These are the activations of a small neural network, seen along a few directions. Each row is one input.
In each table, some parts of the input vary, and every possible input appears once, in random order.
Descriptions start from the smaller parts, as in this example, which fits no table here: one of 6 places along a line, together with either a single point or one of 9 places along a line or (one of 2 separate values, together with one of 8 places around a ring).
Shared parts are said once, and a part with two or three values counts as separate values.
(in the rows, 100 means zero)

Other details of the inputs shift rows strongly along two fixed directions, in all tables alike. That doesn't count.

Table:
R1: 118 102 96 108 94 84 126 103 94 86 94 92 75 96 101
R2: 101 103 85 117 96 72 127 87 89 67 105 112 67 80 98
R3: 63 138 160 100 92 147 49 135 122 168 97 51 96 141 100
R4: 110 73 92 94 108 123 63 120 102 102 93 120 166 119 95
R5: 109 76 89 91 101 111 88 110 99 85 89 121 152 114 96
R6: 113 78 72 107 111 65 137 101 102 41 87 143 116 85 98
R7: 95 86 63 100 120 63 134 91 111 55 102 150 111 74 111
R8: 62 138 153 108 93 134 51 135 109 150 88 59 98 143 103
R9: 112 108 131 94 62 144 62 118 92 163 84 44 86 114 95
R10: 110 76 83 79 122 102 82 88 114 88 94 133 151 119 116
R11: 97 77 91 89 110 111 71 102 110 115 103 118 151 103 111
R12: 96 121 118 108 80 94 124 100 91 130 112 69 41 72 89
R13: 96 128 107 104 79 91 127 93 100 124 97 66 34 70 102
R14: 97 133 112 112 85 97 134 88 88 114 118 73 34 73 83
R15: 104 102 93 103 92 76 117 94 97 84 89 103 81 82 96
R16: 110 107 88 113 106 81 145 104 81 73 104 108 71 91 92
R17: 117 68 93 100 101 121 59 107 113 91 88 110 160 122 106
R18: 98 82 84 84 118 118 62 102 113 112 99 123 165 110 104
R19: 104 78 71 105 122 71 123 84 112 46 110 150 120 86 100
R20: 100 87 82 98 109 72 120 97 110 69 106 133 106 80 98
R21: 110 90 88 88 111 81 122 85 109 73 101 127 106 101 100
R22: 104 79 107 96 105 122 61 97 110 119 113 104 144 111 100
R23: 114 63 85 97 104 107 67 121 110 86 94 128 164 114 106
R24: 96 123 111 96 83 95 133 94 93 111 106 80 53 78 87
R25: 112 107 127 111 62 145 52 119 93 157 103 40 83 111 103
R26: 55 142 134 124 102 90 124 125 95 108 92 61 22 93 93
R27: 108 107 127 100 67 135 41 99 98 156 96 44 94 116 98
R28: 98 89 73 100 120 70 120 94 91 55 99 148 126 88 90
R29: 98 116 95 110 85 69 132 98 85 89 102 93 46 70 95
R30: 101 72 90 95 109 97 69 104 98 95 97 127 155 110 101
R31: 101 118 132 94 65 145 52 100 85 161 101 37 86 116 94
R32: 103 113 95 100 110 81 133 92 95 90 114 106 74 87 90
R33: 104 102 99 116 93 83 137 108 82 91 99 98 65 78 91
R34: 112 98 103 95 94 94 82 97 96 107 96 85 104 112 103
R35: 98 119 94 107 91 91 139 75 98 97 99 95 45 79 101
R36: 68 107 101 121 134 84 130 129 118 44 83 148 126 127 104
R37: 106 109 139 89 78 138 49 111 94 175 117 40 90 114 101
R38: 107 88 93 90 113 103 73 100 91 99 102 111 144 119 99
R39: 105 109 84 98 107 74 132 86 107 87 100 104 76 85 109
R40: 114 97 128 102 79 139 50 123 86 162 104 47 106 126 104
R41: 67 82 109 111 135 109 78 141 119 72 84 119 149 133 105
R42: 98 94 72 102 124 87 122 83 105 68 108 141 115 88 99
R43: 97 114 91 104 107 71 150 92 96 78 109 118 67 68 83
R44: 106 69 84 82 110 97 73 95 106 76 83 141 165 114 102
R45: 115 78 104 81 107 114 49 100 124 115 102 98 156 125 107
R46: 108 78 92 93 106 104 79 84 102 77 89 127 145 113 103
R47: 100 127 108 110 78 104 114 84 102 126 101 60 39 79 102
R48: 94 112 117 79 78 143 58 106 101 166 100 56 104 109 103
R49: 96 85 68 112 126 74 138 80 104 55 109 150 111 80 108
R50: 118 70 92 94 106 110 63 118 103 95 99 111 151 125 111
R51: 100 116 100 93 106 106 104 96 93 122 109 87 84 94 107
R52: 98 84 84 88 111 119 79 86 111 96 102 121 148 112 108
R53: 101 79 69 98 133 69 128 87 103 62 108 152 126 93 113
R54: 55 92 117 96 134 127 52 131 131 112 91 103 149 132 116
R55: 106 102 80 108 106 58 136 93 88 63 103 118 75 84 103
R56: 58 139 145 100 100 142 57 132 121 159 91 61 98 137 111
R57: 107 118 110 104 89 85 122 97 96 111 115 76 43 83 99
R58: 100 116 100 99 89 78 146 87 97 92 98 98 47 73 88
R59: 55 135 132 118 109 92 130 122 110 104 101 72 35 93 92
R60: 105 118 115 125 76 104 126 102 77 117 107 65 40 83 92
R61: 101 121 98 103 92 77 141 88 76 88 102 88 50 90 93
R62: 103 88 100 96 106 124 55 98 95 108 102 104 148 116 99
R63: 108 103 128 93 74 140 44 98 113 157 104 50 103 112 98
R64: 107 126 108 109 79 96 142 102 74 106 101 66 36 92 90
R65: 111 121 113 118 73 101 140 90 80 101 93 71 31 82 91
R66: 98 94 74 109 111 81 123 84 110 70 108 128 96 79 111
R67: 101 87 100 75 98 127 59 99 115 127 90 104 141 109 110
R68: 97 89 76 97 118 79 136 78 105 46 110 146 116 92 93
R69: 110 79 68 115 126 81 135 94 94 35 99 156 130 94 95
R70: 106 81 91 83 110 113 56 105 115 115 107 105 150 118 122
R71: 101 123 111 113 86 80 130 96 72 112 108 72 36 83 96
R72: 106 108 96 111 86 102 131 94 83 84 99 93 72 92 91
R73: 107 84 106 82 96 113 60 104 122 119 97 96 140 107 100
R74: 103 77 100 101 102 117 53 98 96 110 103 107 150 117 102
R75: 120 70 91 90 109 106 86 104 103 78 87 126 150 123 106
R76: 95 111 94 97 93 82 128 92 84 84 97 104 78 85 90
R77: 103 105 97 101 96 89 131 78 104 81 102 111 72 85 92
R78: 109 107 103 98 94 84 119 87 86 91 95 94 75 99 101
R79: 103 86 84 79 118 106 87 92 110 96 103 122 147 116 112
R80: 100 125 105 95 92 84 144 89 88 100 112 82 46 85 91
Description of these inputs: one of 4 places along a line, together with either one of 2 separate values or (one of 3 separate values, together with one of 6 places around a ring).
Changing only the place on the line of 4 turns R28 into R43. The same change can be made to R74. Which row results?
> R22
Changing only the place on the line of 4 turns R64 into R79. The same change can be made to R25. Which row results?
> R66
Change only the place on the line of 4 in R46. List by row number the other rows that result.
> R35, R65, R77
Change only the choice among 2 separate values in R59. List by row number the other rows that result.
> R3
Change only the choice among 3 separate values in R32. List by row number the other rows that result.
> R14, R43

Table:
R81: 115 73 93 81 95 126 49 105 123 113 86 100 160 122 111
R82: 109 80 55 101 130 38 170 87 104 24 100 161 96 74 110
R83: 57 113 143 92 113 140 43 150 116 136 84 82 144 151 99
R84: 108 127 114 115 73 97 133 93 81 102 98 65 34 87 85
R85: 100 120 110 113 74 96 122 103 90 126 104 62 31 66 98
R86: 109 62 86 99 107 111 48 115 107 92 95 128 178 118 106
R87: 106 120 121 93 73 115 89 90 107 140 96 62 69 94 96
R88: 112 83 114 86 97 131 45 113 94 131 105 79 148 134 103
R89: 102 91 110 95 93 145 53 106 99 142 106 85 143 117 99
R90: 55 112 140 109 118 139 34 140 136 139 93 77 133 146 117
R91: 104 91 56 108 125 58 179 73 98 17 95 171 105 85 93
R92: 111 98 66 118 116 27 184 89 86 22 100 151 67 73 101
R93: 96 90 105 89 102 133 43 98 104 136 106 88 141 114 100
R94: 110 63 71 80 134 77 91 90 120 64 103 158 176 107 111
R95: 108 123 118 114 70 95 126 96 82 114 88 56 23 80 93
R96: 98 122 113 120 77 100 126 102 75 114 111 64 32 75 85
R97: 97 130 110 99 90 90 133 84 81 121 113 67 28 81 98
R98: 93 129 105 112 79 83 140 91 92 117 114 75 15 57 87
R99: 96 116 115 89 80 121 84 86 96 127 100 73 81 103 101
R100: 115 57 54 86 154 76 107 90 110 25 103 196 197 117 107
What do these inputs look like to the network?
> either one of 2 separate values or (one of 3 separate values, together with one of 6 places around a ring)
Start at R99 and move only the place on the ring of 6, one step at a time. The first step leads to R91. Which rows follow, in order?
> R84, R95, R81, R87

Table:
R101: 82 103 119 88 91 123 58 128 121 120 80 84 121 122 104
R102: 111 72 77 94 100 104 93 73 90 72 109 126 140 95 94
R103: 73 111 137 97 103 128 58 121 111 154 116 75 105 115 106
R104: 90 92 77 80 132 95 98 79 111 86 119 129 137 96 103
R105: 72 96 93 91 133 95 103 95 112 81 116 135 139 114 109
R106: 79 87 93 89 126 83 96 106 128 76 97 132 129 116 122
R107: 86 88 91 112 125 113 105 108 100 63 97 127 138 122 97
R108: 120 65 78 101 106 86 101 115 92 82 95 122 140 95 105
R109: 118 102 106 83 69 134 51 98 113 159 101 60 97 101 115
R110: 69 118 104 116 112 70 137 106 111 96 105 102 58 81 111
R111: 123 114 87 98 85 84 142 70 107 95 105 101 60 74 99
R112: 120 78 109 92 88 125 65 123 83 137 109 83 127 108 92
R113: 93 79 93 110 117 101 97 119 115 58 80 124 129 122 112
R114: 84 113 110 132 108 94 139 117 90 77 100 102 57 89 89
R115: 117 116 105 116 92 71 138 100 86 74 98 92 58 102 91
R116: 77 98 97 86 132 91 102 89 112 85 99 138 134 120 113
R117: 106 99 111 74 103 118 61 90 126 139 105 78 119 112 104
R118: 105 88 85 106 118 92 94 105 84 65 108 126 140 120 96
R119: 111 79 74 96 113 100 93 88 109 91 115 141 137 87 102
R120: 109 88 69 89 110 108 99 75 103 91 118 131 138 93 104
R121: 87 92 101 87 127 87 103 95 130 80 101 133 135 119 111
R122: 132 126 134 95 50 118 111 107 76 161 100 21 27 94 87
R123: 110 96 93 115 82 83 127 83 79 87 110 101 59 63 83
R124: 102 113 105 126 100 74 128 114 74 81 112 98 58 87 88
R125: 121 108 93 98 89 83 147 89 65 91 95 98 63 87 91
R126: 114 75 100 102 75 118 50 98 100 128 96 79 125 95 102
R127: 117 113 111 80 75 142 58 80 95 165 102 67 103 106 106
R128: 74 113 128 105 86 130 56 134 115 146 83 65 108 110 99
R129: 107 79 86 119 116 78 88 119 96 68 95 124 138 110 108
R130: 91 94 102 88 107 114 54 104 122 143 104 80 121 97 111
R131: 97 81 77 79 125 83 90 90 128 81 101 127 127 97 116
R132: 71 125 111 116 103 85 138 116 100 86 98 109 61 78 82
R133: 113 80 87 104 109 81 86 115 99 62 91 121 131 120 111
R134: 89 146 143 119 70 136 107 109 77 149 86 30 21 111 90
R135: 114 106 89 102 90 88 147 96 66 89 113 93 66 81 87
R136: 90 118 137 90 80 135 62 119 118 142 84 63 107 127 91
R137: 111 78 68 100 108 92 92 89 116 93 103 131 135 84 113
R138: 92 125 93 88 113 79 137 69 97 99 105 101 57 77 100
R139: 87 117 96 101 115 77 132 88 103 102 121 103 55 64 93
R140: 120 63 77 93 93 88 85 85 106 68 91 124 131 95 107
R141: 127 78 104 82 79 120 62 122 94 130 92 73 121 115 108
R142: 115 106 93 102 80 86 134 64 75 84 95 100 60 77 90
R143: 71 132 103 108 102 90 143 103 93 81 100 102 66 88 83
R144: 84 113 105 137 104 87 138 118 97 76 88 94 58 86 102
R145: 108 122 101 115 97 76 135 93 69 79 96 98 59 102 93
R146: 125 99 95 104 74 81 135 69 93 80 97 93 59 76 88
R147: 102 97 127 105 95 138 68 118 114 117 85 75 121 139 99
R148: 81 114 123 86 96 134 62 112 103 130 81 88 126 129 94
What do these inputs look like to the network?
> one of 6 places around a ring, together with one of 8 places around a ring
Changing only the place on the ring of 6 turns R110 into R106. The same change can be made to R137. Which row results?
> R109
Changing only the place on the ring of 6 turns R111 into R120. The same change can be made to R121. Which row results?
> R105
Change only the place on the ring of 8 in R125. List by row number the other rows that result.
> R116, R127, R134, R138, R142, R145, R148
